A small network was trained on invented records. Each row is its activation on one of them, seen along a few directions.
Records have a field called T. Each example row is followed by its value.
Records without T are marked none.
The largest differences between rows may come from other fields.
(in the rows, 500 means zero)
Random noise pushes rows far along 11 fixed directions. That doesn't count. These rows show it; they differ only by the noise:
[935 559 489 656 120 251 616 554 348 485 527 545 563 240 537 388 340 677
 427 375 505 712 476 527 484 437 515 236 670 610 267]
[678 525 501 517 518 225 575 472 622 444 304 444 520 452 508 522 419 518
 600 488 582 471 582 407 411 477 572 589 368 616 453]
[500 382 627 572 304 505 724 236 482 457 393 404 386 618 524 744 535 670
 458 470 511 372 566 331 565 595 560 632 675 512 414]
[495 442 343 536 601 550 465 639 486 578 683 555 523 629 591 336 583 629
 368 493 753 437 547 512 458 394 534 548 872 325 478]
[278 356 500 403 582 394 406 645 643 730 487 562 438 413 566 283 584 420
 545 694 656 379 618 474 467 473 423 717 463 280 774]
[526 611 487 471 431 673 521 374 401 452 471 508 445 314 506 871 400 598
 408 529 373 416 445 471 544 636 429 537 509 624 516]
[574 496 493 479 484 549 488 468 457 389 709 488 552 730 607 592 430 617
 452 337 511 509 463 516 514 444 596 354 785 557 298]
[263 437 369 526 576 806 370 659 430 504 706 517 743 641 232 378 434 316
 521 607 441 446 378 750 366 494 442 425 396 504 610]
[338 608 676 336 385 446 345 495 519 545 454 531 349 389 745 778 539 535
 496 530 447 463 536 455 660 620 503 610 606 505 578]
[632 324 471 536 304 285 650 574 557 503 480 506 563 272 459 273 333 474
 516 456 499 590 522 560 494 536 466 414 299 486 423]
[435 363 522 474 436 627 660 294 497 481 452 470 411 450 477 720 428 585
 449 530 427 337 512 393 550 625 447 624 443 492 531]
[555 528 584 530 430 496 395 407 365 665 497 570 348 617 560 561 592 711
 525 510 523 352 474 287 503 327 563 550 836 413 629]
[690 546 644 376 275 326 509 265 398 369 280 610 461 479 733 692 297 724
 521 528 450 443 591 216 549 477 565 607 377 596 365]

[603 431 172 558 713 532 467 761 541 688 628 611 394  90 422 236 528 608
 331 487 638 513 441 593 480 492 385 473 598 261 707]
t1
[596 715 268 524 828 519 469 544 494 304 202 496 477 559 482 665 574 560
 425 454 596 428 500 414 514 547 640 764 359 515 399]
t2
[564 526 512 418 814 298 449 459 691 450 260 478 455 626 572 575 497 552
 690 447 614 309 560 254 455 430 665 745 352 552 569]
t2
[304 742 544 465 403 359 247 792 507 449 381 575 757 592 686 430 590 432
 498 730 771 577 663 648 458 549 584 723 565 519 452]
t3
[504 487 385 530 712 484 536 464 546 471 266 457 314 515 436 628 641 562
 510 465 536 380 514 377 566 575 574 720 460 373 558]
t2
[691 621 806 274 452  75 298 419 603 560 518 541 475 613 785 519 396 513
 766 553 443 583 609 337 377 288 535 326 564 634 528]
t1
[619 269 397 537 529 529 753 281 464 412 414 505 557 631 445 422 386 606
 475 557 549 381 592 310 390 434 492 581 309 434 400]
t8
[113 263 694 555 148 614 443 519 344 605 463 581 616 719 391 203 588 430
 542 667 496 454 521 511 569 505 499 624 417 276 604]
none
[446 491 341 487 429 590 554 524 401 314 323 575 715 522 544 437 401 567
 331 786 747 452 669 500 393 605 476 789 312 456 368]
t4
[636 419 272 616 652 555 564 564 551 658 573 431 364 271 280 432 595 486
 441 483 480 534 435 577 419 510 372 408 576 374 663]
t5
[590 471 393 449 577 394 452 657 549 516 541 588 571 444 589 275 420 534
 478 387 545 522 459 486 534 406 542 460 350 394 461]
t5
[707 643 439 686 440 370 517 562 443 642 379 453 297 226 439 604 677 637
 429 358 539 520 399 491 604 523 567 489 781 485 535]
t3
[226 557 749 567 421 341 365 656 672 602 483 322 582 668 369 455 668 170
 718 613 526 595 545 691 361 544 526 466 570 628 642]
t6
[407 349 464 414 706 648 607 341 595 587 507 504 352 511 529 623 522 536
 478 587 539 332 550 385 515 559 432 656 504 393 623]
t3
[552 423 579 356 601 382 428 441 636 327 576 452 404 753 694 613 473 540
 603 356 506 525 572 446 522 537 632 408 634 552 328]
t7
[375 549 329 653 522 667 435 616 383 355 377 477 545 592 342 547 635 492
 441 475 584 501 408 656 523 668 610 585 551 451 425]
t4
[425 523 669 624 365 548 613 367 415 628 582 426 410 628 546 603 717 542
 416 602 561 557 581 453 444 484 457 473 940 457 521]
t6
[594 442 338 457 690 382 608 550 653 445 510 401 491 470 513 420 481 361
 460 530 590 616 595 566 407 539 437 465 388 517 405]
t8
[350 503 633 530 508 381 541 568 701 490 540 294 499 530 366 595 603 210
 649 404 380 592 462 713 486 635 528 346 465 630 517]
t6
[711 780 464 475 795 421 452 375 625 370 337 437 604 558 496 797 403 526
 644 602 587 360 573 376 229 422 523 630 444 857 543]
none
[389 373 496 648 424 676 569 453 413 601 547 438 378 581 258 496 634 503
 500 394 369 435 359 534 578 503 505 454 626 370 600]
none
[326 652 516 483 360 536 477 667 460 318 485 476 494 422 693 698 610 488
 304 336 503 632 465 667 797 753 615 527 585 489 243]
t7
[515 609 522 621 330 434 496 541 347 531 264 589 568 468 410 360 567 519
 448 607 545 517 480 467 509 475 546 624 363 456 503]
t1
[558 691 639 704 292 273 501 469 456 583 138 391 498 458 290 592 640 410
 646 742 528 539 584 464 328 491 524 657 473 657 654]
t4
[633 734 529 624 246 435 383 543 193 499 219 649 494 504 554 458 596 671
 394 619 561 557 504 349 536 394 595 637 557 478 422]
t7
[646 600 267 474 624 634 411 557 340 439 584 603 474 419 592 523 410 654
 325 404 532 493 408 434 559 443 516 484 560 472 429]
t8
[809 560 379 470 506 574 632 340 383 351 552 579 447 450 682 659 344 754
 301 246 409 522 396 357 655 487 541 377 537 524 212]
t5

Here are new rows. What is T for each?
[669 481 377 842 436 369 574 762 471 755 511 482 510 310 172 117 657 502
 511 376 582 540 321 640 452 368 528 350 645 373 628]
t1
[241 356 512 317 665 598 331 509 587 646 497 555 257 402 514 572 520 476
 594 389 318 283 337 433 705 551 516 603 329 309 765]
t3
[410 328 336 529 812 708 684 325 592 472 396 465 535 676 251 506 449 523
 483 492 521 177 444 349 425 469 532 749 193 455 579]
t1
[516 420 630 631 156 513 611 384 405 503 483 465 726 596 369 400 489 427
 494 767 504 587 614 553 308 511 401 457 493 593 446]
t5
[685 316 376 464 630 501 560 424 559 541 518 561 460 421 450 393 361 566
 566 484 491 429 508 383 406 473 442 455 343 419 565]
t5
[530 361 414 449 599 612 601 318 485 491 532 492 406 536 505 594 479 611
 421 536 514 386 526 400 504 536 457 553 555 419 483]
t3
[579 222 255 479 704 454 694 547 641 503 569 522 356 395 653 360 521 672
 360 327 742 435 580 390 589 542 517 586 631 223 430]
t8
[471 138 648 383 340 648 658 155 408 479 632 533 378 579 508 548 294 619
 515 498 239 385 467 273 567 506 399 400 357 431 514]
t7
[574 612 573 582 340 425 442 566 390 446 448 564 709 551 431 348 418 424
 540 603 508 660 492 587 392 458 521 416 358 587 385]
t1
